A small network was shown many inputs. Here are its activations along a few directions, one row for each input.
Each table varies a few parts of the input and shows all the possible inputs, shuffled.
A made-up example of a description, with smaller parts first: line(4) and (point or ring(11) or (values(3) and ring(5))).
Shared parts are said once, and a part with two or three values counts as separate values.

Other details of the inputs shift rows strongly along two fixed directions, in all tables alike. That doesn't count.

A family of inputs:
x1: [-14  -5  15   0  54  34 -21 -13 -11 -17 -32  28  60  11 -51  -6   1]
x2: [ 27 -30   5  -3 -12  25 -19  12 -22 -24 -28   9   5 -11 -36   3  30]
x3: [-17 -42  13  14  36  50 -12  12   4   4 -16  11  48 -38 -40  26  -9]
x4: [ 26  -7 -20   1 -62 -35  12  -5   2   9  29   4 -58  -8  27  14  16]
x5: [-10  10   6   4  43  40  -7 -22 -19 -16 -39   4  45  -5 -32   2 -26]
x6: [ -5  -8  -1   2  -7 -12  33  -4  49   1  33 -27 -28 -21  21   6  -9]
x7: [ 43 -12 -26 -24 -22   7 -20  27 -54 -22 -48  29   1   2 -43 -25  46]
x8: [-22   7   3  21  52  52 -15 -18 -17   4 -33  15  59  -1 -27  21 -38]
x9: [ -1 -46  19  15  29  48 -27  13  -7 -24 -29   0  41   5 -45  19   7]
x10: [-36  -7  24  23  90  68 -20 -16   7 -17 -43 -10  80  19 -32  17 -49]
x11: [-36  12  32  -9 -14 -12   6  33  24  28  43 -45 -12 -15  40  15  -2]
x12: [-17  19   3   8  25 -28  13 -25  57   0  32 -21 -16  46  45  -8 -22]
x13: [ 67  24 -41 -48 -50 -23   4  -2 -60 -11 -29  28 -60   5  14 -42  62]
x14: [ 60  22 -49 -40 -62 -33   1  -6 -76   4 -17  45 -63 -10  16 -34  56]
x15: [ 30   5 -33 -17 -39 -30  11   9 -23 -12  -6  12 -32   2 -10 -30  30]
x16: [-47  30  27   2 -17 -47   1  26  34  23  50 -34  -9  30  40  -8 -13]
x17: [  9 -35  11   8   2  30 -14   5 -17 -25 -20  11  24 -16 -51   7  19]
x18: [ -9   7  -3  14  -6 -48  17  -6  46   4  36  -5  -9  17  14  -8 -22]
x19: [ 11 -37 -11  -2  10  57 -15  26 -38   8 -33  25  25 -41 -46  23  21]
x20: [-60  52  41   9  15 -21   8  -5  29  30  35 -54   7  20  59   8 -46]
x21: [ 38  31 -29 -17 -25 -13  15 -22 -44   4 -16   7 -36 -15  18 -20   2]
x22: [ 22 -42  -5 -13  18  58 -13  30 -32 -10 -43   3  17 -26 -39  10  26]
x23: [-36  31   6  28  24 -19  25 -45  55  13  34 -23   2  10  52  10 -66]
x24: [  2   2 -13   3 -12 -41   8  -1  42  -3  23 -20 -25  36  26 -11  -7]
x25: [-50   8  51  13 -14 -24  -3  20  40  16  56 -43  -4  13  37  17 -14]
x26: [ 28  37  -6 -57 -62 -25 -16  28 -89  25 -15  13 -49   2  22 -35  67]
x27: [ -9   8 -17  15 -24 -54  19  -7  38   9  40   0 -24  14  31  -9 -16]
x28: [-34   2  30  23  86  66 -17 -19  12 -20 -44  -5  85  11 -36  14 -48]
x29: [ 64 -13 -28 -21 -70 -19   1  10 -60  -8 -12  22 -57 -31 -13 -12  52]
x30: [ -1 -11  -2  19 -36 -36  12 -14  34   3  43  -7 -37  -6  28  11  -7]
x31: [ -8 -39  21   6  47  64 -12  21  10 -15 -31  -2  51 -25 -47  19   0]
x32: [-16 -10  12  14  12 -13  30  -4  62  10  41 -24 -12 -21  23  19 -30]
x33: [  9  28  -8  -5 -10 -48  23 -29  23   9  31   7 -32  16  37 -18  -5]
x34: [-34  23   5  22  22 -30  15 -33  63  20  46   1   2  35  40   9 -36]
x35: [ 24 -14 -32  -8 -18  11 -22  24 -60   1 -36  45  13  -2 -46  -5  32]
Description of these inputs: line(5) and (point or line(6)).
Changing only the line(5) part turns x18 into x21. The same change can be made to x7. Which row results?
> x28
List by row number the other rows that have the line(5) part in common with x25.
> x2, x4, x9, x17, x29, x30
List by row number the other rows that have the line(5) part in common with x14.
> x1, x12, x13, x26, x33, x34

A family of inputs:
x36: [-27  32  14   9  17 -15   7 -18  41  -4  17 -25   8  32  27  -3 -32]
x37: [ 11 -18   5   5 -43 -20  24   8  38   6  42 -35 -58 -29  35  17   6]
x38: [ 19 -11 -11 -19  19  30 -20   1 -43 -15 -47  38  29  -4 -50 -13  23]
x39: [ -2  17 -16   0   2  -3   6 -12  -3  11   0   7  -9   5  22   5 -11]
x40: [ 60  -1 -35 -23 -27  11 -20   9 -91 -11 -59  40 -10 -12 -39 -24  41]
x41: [ 18 -20  -6  -1 -52 -26  27  13  42  -6  41 -38 -58 -23  35  12   9]
x42: [-33  14  22   9  52  15  -7  -6  31  -6  -3  -7  43  30  -3  -3 -21]
x43: [ 36  33 -31 -27 -55 -49  20  -8 -27   1   7 -14 -70  13  50 -33  17]
x44: [ 18  -4  -2  -3  13  26 -21  -8 -54  -7 -39  35  27  -9 -39  -8  10]
x45: [-41 -36  42  31  10   7 -12  20  42   4  33 -10  29 -11 -16  32 -12]
x46: [ 41  19 -14 -37 -24  20 -20   9 -94  -2 -59  23 -11  -7 -28 -19  45]
x47: [-34  14   8  27  26 -19  15 -29  56  -7  28 -15  17  25  15   2 -45]
x48: [ 39 -38 -15 -20 -63   4 -19  48 -59  -4 -17  19 -24 -29 -35  -3  63]
x49: [ 34  39 -29 -36 -48 -17   9   2 -53  12 -13   9 -46  -6  30 -32  32]
x50: [-21 -58  33  19  42  47  -9  26  41 -12  -4 -15  47 -20 -44  32  -5]
x51: [-19 -11  19   3  70  49 -32  10 -22 -13 -44  14  71  13 -52  -2  -5]
x52: [-40  12  23  10  51  14  -4 -11  22   8   0  -9  46  13   4   7 -40]
x53: [  2  27 -11   0 -28 -44  28 -32  15   5  30  -6 -41   9  42 -14 -10]
x54: [  0 -20   1   1 -43 -45  17  26  44  12  51 -20 -45  -2  25   8  18]
x55: [-39  21   6  22  30 -15  19 -28  51  13  29 -11  16   8  19   6 -43]
x56: [-17  12  -2  13  24 -14  11 -21  50   1  26 -12  -3  31  27   5 -26]
x57: [ 11  -5  -7  -1  12  39 -27  -5 -56  -6 -45  30  26  -2 -30  -1  13]
x58: [ 17  -8 -17  -3  11  37 -28   4 -54 -14 -53  29  28   7 -36  -1  15]
x59: [-38   5  20  31  58  12  -1 -18  35  10   6   6  50   7 -10  11 -49]
x60: [ 38  40 -27 -33 -60 -48  15 -15 -35   7  10  -8 -72   1  59 -30  26]
x61: [-27 -49  28  14  23  42 -28  43  -8   3  -8  15  55 -29 -60  32   7]
x62: [ 10 -17  -4  -3 -45 -18  32  13  38  15  42 -34 -55 -34  36  14   4]
x63: [-15  12   5  13  29 -21  17 -23  53  -1  28  -5   9  25  18   3 -31]
Describe the family of inputs behind these rows.
> line(4) and (values(2) or line(5))
Changing only the line(4) part turns x61 into x54. The same change can be made to x52. Which row results?
> x51
Which other rows does x37 become when the line(4) part takes its other values? List them by row number.
> x41, x50, x62
Which other rows does x48 become when the values(2) part takes its other values? List them by row number.
> x41

A family of inputs:
x64: [ 37  -7 -16 -19 -29  14   1   7 -57  -1 -26  10 -21 -31 -19  -3  29]
x65: [  7   4  -4   0  47  41 -26  -4 -62 -11 -61  29  53  16 -49 -15  -7]
x66: [ 48 -19 -25 -19 -30   7  -2  15 -38 -17 -22  22 -24  -7 -22 -15  42]
x67: [ 46  -6 -17 -26 -40   9   0   8 -54  -6 -30  10 -31 -30 -10  -9  36]
x68: [-74  -6  63  35  79  30 -22   2  49  15  18  -6  87  20 -24  27 -46]
x69: [ -4  20 -12  20 -42 -66  37 -22  70  12  66 -19 -54  12  60   1 -22]
x70: [  1 -12  11 -16   5  34 -37  35 -52  -8 -39   4  34  -5 -41  -2  26]
x71: [ 47 -14 -21 -28 -30  15   1  13 -51  -8 -30   5 -26 -31  -4 -13  40]
x72: [-30   9   5  19   3 -24  26 -15  60  21  45 -25 -12   1  49  19 -42]
x73: [ 44  -3 -46 -20 -60 -27   6   7 -40   7  -4  27 -51 -13  10 -14  39]
x74: [  4   2   2  -3  46  56 -43 -17 -65 -19 -70  38  57  14 -49  -4   7]
x75: [-26  47  -5   3  27 -37  32 -41  61   7  30 -11  -5  28  39 -12 -44]
x76: [ 43  23 -23 -38 -78 -38   4  32 -50  10  -5  -9 -70  -5  30 -22  49]
x77: [ -7  10  -9  19 -28 -66  36 -27  71   3  68 -26 -53  11  53   1 -23]
x78: [ 11  -7 -16   2 -15 -28  16  -5  44  -3  27 -11 -36  11  25  -5   6]
x79: [-81  -9  55  28  67  25 -14   4  50   2  13 -24  76  19 -17  22 -39]
x80: [ 27  13 -25 -15 -39 -30  33  -5  24  11  29 -27 -74  -5  54  -5  10]
x81: [ 12 -41   9   3  29  52 -33  15 -39 -27 -55  37  57 -14 -78   5  19]
x82: [-47  -8  27  33  42  23   0 -10  44   6  17 -14  45  -7  -5  25 -46]
x83: [-58   4  44  23  46  10 -15   7  34   9  28  -9  49  15  -1  20 -32]
Describe the family of inputs behind these rows.
> values(3) or line(5) or (values(2) and line(6))
What sort of input is x74?
> values(3)
